A small network was trained on invented records. Each row is its activation on one of them, seen along a few directions.
Each row is followed by the record's values for the fields LUP, FOZOF, LOSUD, FIZO.
Other fields move the rows too, some of them a lot.
Random noise pushes rows far along 2 fixed directions. That doesn't count. These rows show it; they differ only by the noise:
[  14   60 -414  100   77  148   36  -64  117  164   53  -49 -109 -136
   42  -80  -98   32  -27   48 -230  106]
[ -86  154 -439  105 -123  245  121   -4   -3  288  -20  -82 -287  -85
   28 -113    3   76   23  -40 -384   85]
[ 232    3 -419  251  281  232  -41 -275  142  348   -4  -60 -325  103
   69 -159   27  -48   15   55 -473  206]
[   0  -23 -379   -4  201  -31  -22   -2  254 -114  183    0  260 -356
   44   15 -310   27 -118  156  125   66]

[ -95  217  146  178 -428  182  168   55 -478  367 -206  -47 -732  501
  -29  -20  333  144   74 -228 -431  -34] -> LUP=pove, FOZOF=mono, LOSUD=sinar, FIZO=vulok
[ 580 -329  150  424  720  -79 -222 -555  206  179  -59  133 -255  489
  153  -84   13 -162  -46  -18  -96  364] -> LUP=dadi, FOZOF=votu, LOSUD=sinar, FIZO=vulok
[ 187 -134  593 -138  120 -301 -155   95  -73 -280   19   58  197  183
   10   81  -95   40 -129   13  589 -120] -> LUP=dadi, FOZOF=votu, LOSUD=lavol, FIZO=suge
[-224   -6  194 -173 -233 -188   37  216   -4 -203   55   53  291 -231
   22   14 -191  110  -29   30  422 -124] -> LUP=pove, FOZOF=votu, LOSUD=vezi, FIZO=vuma
[ -60   79  119 -133 -171  -77   43  209 -170  -59    5    4   27   -7
   10   60  -64  118  -82  -63  238  -80] -> LUP=pove, FOZOF=votu, LOSUD=sinar, FIZO=fim
[  19  -70  318  159  -94  -87   44  -66 -152   18  -64   88 -161  267
  100  -22  -14  163   49 -193  181   59] -> LUP=rumug, FOZOF=votu, LOSUD=sinar, FIZO=zepi
[-198  -83   69  -29  -87 -252   16  110  124 -326  178  107  492 -325
   16  162 -343  132  -32   74  432  -39] -> LUP=dadi, FOZOF=mono, LOSUD=vezi, FIZO=vuma
[ -64  120 -303 -141    1  123   28   90  108  -37   80 -109  125 -296
 -112   18  -61  -57    1  139  -55  -64] -> LUP=dadi, FOZOF=sig, LOSUD=vezi, FIZO=teso
[ -67  -34 -176  224  -25   12  140 -114    4   46    4   88  -91   12
   46   53  -50   61   37 -155 -146  150] -> LUP=rumug, FOZOF=sig, LOSUD=sinar, FIZO=vulok
[ -80  217 -351 -254  -55  192   46  192   -3  -14   94 -124   30 -262
  -71  -22   35  -56    4  124  -54 -146] -> LUP=pove, FOZOF=sig, LOSUD=guk, FIZO=teso
[  90  379   34 -296 -139  487  -82  135 -371  302 -220 -370 -664  324
 -272 -191  619 -159   83  101 -427 -346] -> LUP=rumug, FOZOF=sig, LOSUD=tivik, FIZO=teso
[-234  140 -373  -45 -269  105  138  192   19    7   82  -31   86 -322
    4  -14 -203  167  -37  -23  -40   -3] -> LUP=pove, FOZOF=votu, LOSUD=vezi, FIZO=teso
[  16  219  -31 -304  -57  145  -26  220 -173   27  -42 -186 -116  -21
 -135   39  186  -55  -59   82   29 -184] -> LUP=dadi, FOZOF=fer, LOSUD=guk, FIZO=teso
[-211  194 -406   52 -342  246  200  112  -57  288  -49  -51 -181 -148
  -12  -14   43  104   84 -138 -415   90] -> LUP=pove, FOZOF=fer, LOSUD=vezi, FIZO=teso
[ 205 -258 -138  143  318  -78  -52 -280  188   63   11   27   71  101
   83  -64   -1  -71   66   42 -193   96] -> LUP=rumug, FOZOF=sig, LOSUD=solum, FIZO=tup
[-168  248 -218 -313 -114  136   -2  287   -7 -106   99 -135  150 -361
 -118   45    6  -68  -59  138   64 -227] -> LUP=pove, FOZOF=sig, LOSUD=vezi, FIZO=teso
[-415   27  236  -74 -492 -227  254  285 -153 -237   38  161  268 -230
   64  165 -185  223   75 -265  478  -47] -> LUP=pove, FOZOF=sig, LOSUD=sinar, FIZO=zepi
[-252   69  122  -90 -258 -114  112  238 -152 -192  -14  -23   62 -120
  -11  106 -147  212 -129 -153  355 -114] -> LUP=rumug, FOZOF=votu, LOSUD=sinar, FIZO=vulok
[  74 -160  -99  253  202  -11  -19 -268  154   97  -22  122   34   47
  124  -14  -44  -20   36  -91 -117  262] -> LUP=rumug, FOZOF=fer, LOSUD=vezi, FIZO=zepi
[ -78 -159   86 -149  -48 -277   49  114   78 -229   78   86  391 -168
   56   64 -162   28   -3   17  276  -77] -> LUP=dadi, FOZOF=sig, LOSUD=solum, FIZO=tup
[  17   92 -319 -171  186  106  -67   37  153  -73  100 -144  142 -284
 -114   30  -36 -128  -45  238  -34  -85] -> LUP=dadi, FOZOF=sig, LOSUD=vezi, FIZO=teso
[ 435 -259  439  264  418 -190 -214 -327   21   28   -9  142  -56  471
   65   72   41  -59   34   -8  135  148] -> LUP=dadi, FOZOF=mono, LOSUD=sinar, FIZO=suge
[ 355 -260   58  137  427 -132 -165 -258  152  103    8   79    2  242
  198 -121    2  -95  -36   18  -80  115] -> LUP=pove, FOZOF=votu, LOSUD=solum, FIZO=tup
[-249  124 -144 -118 -281   78  101  200   20  -32   36  -28  125 -272
  -23  -24  -37   23   29  -37  -70 -107] -> LUP=pove, FOZOF=sig, LOSUD=vezi, FIZO=vuma
[ 262 -220  240  345  264 -142  -16 -364   22  112  -21  175 -161  375
  166    9   38  -40  132 -114  -25  247] -> LUP=pove, FOZOF=sig, LOSUD=sinar, FIZO=zepi
[ 383  170 -227 -110  352  354 -197  -86   23  227   13 -247 -337  167
 -142 -143  300 -255  -17  255 -441 -132] -> LUP=pove, FOZOF=sig, LOSUD=tivik, FIZO=teso
[ -69  -16  -65  -33  -13  -19  -15   32  141  -94   74    7  209 -194
   -3  -21 -121  -17   -4   70   17  -34] -> LUP=pove, FOZOF=sig, LOSUD=vezi, FIZO=vuma
[ 166   53 -225  121  139  275  -75 -215  -36  357 -150 -138 -422  234
  -28 -183  219  -53   30   49 -454  108] -> LUP=rumug, FOZOF=votu, LOSUD=vezi, FIZO=fim
[ -83  -72  207   12  -59 -206   35   90  -18 -195   -2  105  140  -40
   47  101 -172   73 -119 -135  357   38] -> LUP=dadi, FOZOF=votu, LOSUD=sinar, FIZO=vulok
[-264   22 -349  -39 -173  -17  128  134  119 -132  107  106  321 -399
   31   78 -238   94  -47   -8   78  116] -> LUP=pove, FOZOF=fer, LOSUD=vezi, FIZO=fim
[ 119   29 -347  -39  254  152  -95  -53  226   21   84  -61  123 -191
  -25  -29  -34 -137  -70  140 -197   54] -> LUP=pove, FOZOF=fer, LOSUD=vezi, FIZO=teso
[ -59  135  259  -17 -201   50   43  144 -275   25 -125  -59 -283  212
  -83   88  142  119  -68 -184   72 -103] -> LUP=rumug, FOZOF=fer, LOSUD=sinar, FIZO=gok
[  11  -21  328   38    3 -124   15  -18 -106 -111   -7   30  -69  155
  -14   85  -35   74   29  -30  297  -34] -> LUP=rumug, FOZOF=sig, LOSUD=sinar, FIZO=suge
[ 159    7  -80  189   95  151  -66 -156   61  176   -4   15 -141  133
  -28  -58   70  -64   35    6 -321  104] -> LUP=pove, FOZOF=mono, LOSUD=vezi, FIZO=gok
[ -54  350  -66 -335 -177  298  -86  325 -248  127  -53 -241 -275  -10
 -197  -57  290  -53  -77  106 -123 -350] -> LUP=dadi, FOZOF=mono, LOSUD=tivik, FIZO=teso
[-151  123 -220  151 -449  344  255  -45 -271  581 -291  -98 -659  324
   36 -240  414   91  263 -320 -799   29] -> LUP=rumug, FOZOF=sig, LOSUD=solum, FIZO=tup
[-25 -79 169 146 -66 -90  62 -99 -33 -59  -7 120 -18 110  43  15 -51  69
  90 -82 122 105] -> LUP=dadi, FOZOF=sig, LOSUD=sinar, FIZO=zepi
[  85  -24   80  216  -36   83   -4 -146  -68  339 -133   17 -329  274
  133 -138  146   26   85 -177 -308  122] -> LUP=pove, FOZOF=votu, LOSUD=vezi, FIZO=vuma
[ 320   84   85 -398  492   89 -366   72   90 -226   69 -243   72  -28
 -135  -79   90 -265 -222  408  297 -265] -> LUP=dadi, FOZOF=votu, LOSUD=tivik, FIZO=teso
[-328   55 -128 -168 -153 -100   80  186   95 -339  157  -41  410 -463
  -68  128 -250   94  -30  120  330 -150] -> LUP=rumug, FOZOF=sig, LOSUD=vezi, FIZO=vuma
[-418   96   29 -243 -537  -91  240  352 -179  -83  -40   -1  149 -229
    0   39    8  139   69 -170  103 -209] -> LUP=rumug, FOZOF=sig, LOSUD=solum, FIZO=tup
[ -38   49  351  120 -238  -89   97   54 -279   56  -45   93 -229  277
   33   88   48  166   65 -187  151  -13] -> LUP=pove, FOZOF=mono, LOSUD=sinar, FIZO=suge
[ 242  -63 -118  281  180  177  -71 -300   88  302  -55   -8 -300  262
   90 -214   77  -38   59   -3 -441  180] -> LUP=pove, FOZOF=votu, LOSUD=vezi, FIZO=vuma
[ 176   -6 -180 -133  328   46 -197  -20  218 -146  141  -69  220 -187
  -34  -78 -146 -105 -154  288   94  -48] -> LUP=pove, FOZOF=votu, LOSUD=vezi, FIZO=teso
[-344  121   90 -167 -426  -70  135  271 -153  -63  -17  -10   69 -183
   42  -13  -56  139   -9  -56  174 -135] -> LUP=pove, FOZOF=votu, LOSUD=vezi, FIZO=vuma
[ 187  -68 -401   32  295  106  -43 -140  215   17   57    4   74  -85
  -33  -57  -33 -164  -58  105 -277  114] -> LUP=dadi, FOZOF=sig, LOSUD=lavol, FIZO=fim
[-132  -26 -353  -65   64  -42   48   51  220 -167  129   43  379 -423
   22   94 -260   11  -73   67  161  103] -> LUP=dadi, FOZOF=fer, LOSUD=vezi, FIZO=fim
[ -24 -209 -160  123  204 -162  -11 -156  348 -202  140  146  442 -300
   46   57 -291  -54    6   73  138  167] -> LUP=dadi, FOZOF=sig, LOSUD=vezi, FIZO=vuma

Here are new rows. What are their fields?
[ 324  -79 -130  -12  443   67 -278 -174  198   49   62  -96  134   -3
 -103  -19   22 -143  -49  255  -83   -6] -> LUP=rumug, FOZOF=mono, LOSUD=vezi, FIZO=teso
[  45 -144  -62   19  135  -75  -43 -102  204 -107   91   57  264 -129
   40  -29 -138  -29   61  100   92   58] -> LUP=dadi, FOZOF=sig, LOSUD=vezi, FIZO=vuma
[ -60  351 -108 -407 -116  243  -39  291 -231  -80   37 -252 -201  -52
 -219  -21  233 -107  -68  282  -33 -345] -> LUP=pove, FOZOF=sig, LOSUD=tivik, FIZO=teso
[-298   24  183 -111 -311 -115   88  180 -105  -72  -79   20  166 -169
   -9   89  -18  122   23 -139  288  -48] -> LUP=rumug, FOZOF=fer, LOSUD=vezi, FIZO=zepi
[-168    5 -183   86 -133   86   89  -47   69   89  -46    7    5 -133
  -18  -50    9    2   79  -73 -206   59] -> LUP=rumug, FOZOF=sig, LOSUD=vezi, FIZO=vuma
[-414  405 -164 -783 -304   82   25  690  -78 -539  177 -266  445 -708
 -317  145  -75  -63 -196  305  549 -557] -> LUP=dadi, FOZOF=sig, LOSUD=tivik, FIZO=teso
[ 292  145  -70 -145  318  231 -162  -74  -23   28   13 -211 -273  158
 -161  -78  234 -216  -24  267 -148 -152] -> LUP=dadi, FOZOF=sig, LOSUD=tivik, FIZO=teso
[-581   80 -177  -18 -569  -93  314  278  -12 -101   14  130  282 -460
   72  121 -220  192   17 -241   93   60] -> LUP=pove, FOZOF=fer, LOSUD=vezi, FIZO=vuma
[-199  -31  -81  -19 -168  -48   58   46   32  -93   30   -6  155 -175
   14  -39 -163  153   10   39  122  -26] -> LUP=rumug, FOZOF=votu, LOSUD=vezi, FIZO=vuma
[ -97   74 -190    4 -213   88   68   79  -49  127    7   23   12  -85
  -10  -19   -8   79   48  -22 -157   62] -> LUP=pove, FOZOF=mono, LOSUD=vezi, FIZO=fim
[  55  -71  402 -117   86 -267  -61   76  -60 -256   63   96  228   26
    0  177  -30  -56  -23    9  491  -82] -> LUP=pove, FOZOF=sig, LOSUD=sinar, FIZO=suge
[-622  128  173   29 -810 -166  436  339 -320  -40  -78  169   17 -163
  130  183 -117  355  105 -449  264   50] -> LUP=pove, FOZOF=fer, LOSUD=sinar, FIZO=zepi
[ 228  113 -101   42  238  252 -150 -146  -14  276  -74 -160 -391  197
  -42 -153  188 -111  -36  141 -311    7] -> LUP=pove, FOZOF=votu, LOSUD=vezi, FIZO=teso
[  66 -111  167  -53  110 -195  -69  -13  110 -168   93   68  291  -96
   35   33 -119  -55   12   82  271  -46] -> LUP=pove, FOZOF=sig, LOSUD=vezi, FIZO=vuma
[ 223 -218   42  271  338 -155  -51 -283   99  -33   20  139  -48  201
  131   27 -126   -2  -65  -34   79  243] -> LUP=dadi, FOZOF=votu, LOSUD=sinar, FIZO=vulok
[ 103   50 -303 -492  488  -21 -245  184  350 -595  337 -159  646 -590
 -200  100 -254 -238 -227  533  519 -282] -> LUP=dadi, FOZOF=sig, LOSUD=tivik, FIZO=teso
[ -61   80   14  -11 -225  136  -13   64  -73  180  -68  -43 -100   57
  -37  -99  136   23   74  -20 -263  -50] -> LUP=pove, FOZOF=mono, LOSUD=vezi, FIZO=vuma
[ 271  206  -47 -226  244  321 -188  -28 -124   92  -56 -281 -380  232
 -234 -123  378 -214  -22  292 -249 -233] -> LUP=rumug, FOZOF=sig, LOSUD=tivik, FIZO=teso
[ 326  -99 -117  242  306  139 -109 -355   73  328 -105  -16 -286  305
   24 -105  155 -103   67   54 -391  266] -> LUP=dadi, FOZOF=fer, LOSUD=vezi, FIZO=fim
[ 358 -305  354  294  457 -251 -184 -406   71  -66   17  134  -20  390
  123   10  -90    6   -9   81  244  210] -> LUP=rumug, FOZOF=votu, LOSUD=sinar, FIZO=zepi
[ 121 -160   -1  153  160 -115  -54 -178  128    5   59   88   92   53
  135  -61 -142   23    1   60   10  138] -> LUP=pove, FOZOF=votu, LOSUD=vezi, FIZO=vuma
[ 274  266   81 -174  133  435 -234  -36 -280  355 -218 -336 -720  469
 -166 -260  558 -174  -13  191 -418 -233] -> LUP=rumug, FOZOF=votu, LOSUD=tivik, FIZO=teso
[   8  -11 -149  -94  160  -51  -62   29  188 -216  135  -32  334 -295
  -71  114 -219  -17  -93  190  238   25] -> LUP=dadi, FOZOF=fer, LOSUD=vezi, FIZO=teso
[-167  222 -211 -360  -45   80  -21  270   30 -227  136 -167  243 -411
 -167   83  -46  -86  -88  258  156 -252] -> LUP=pove, FOZOF=sig, LOSUD=vezi, FIZO=teso
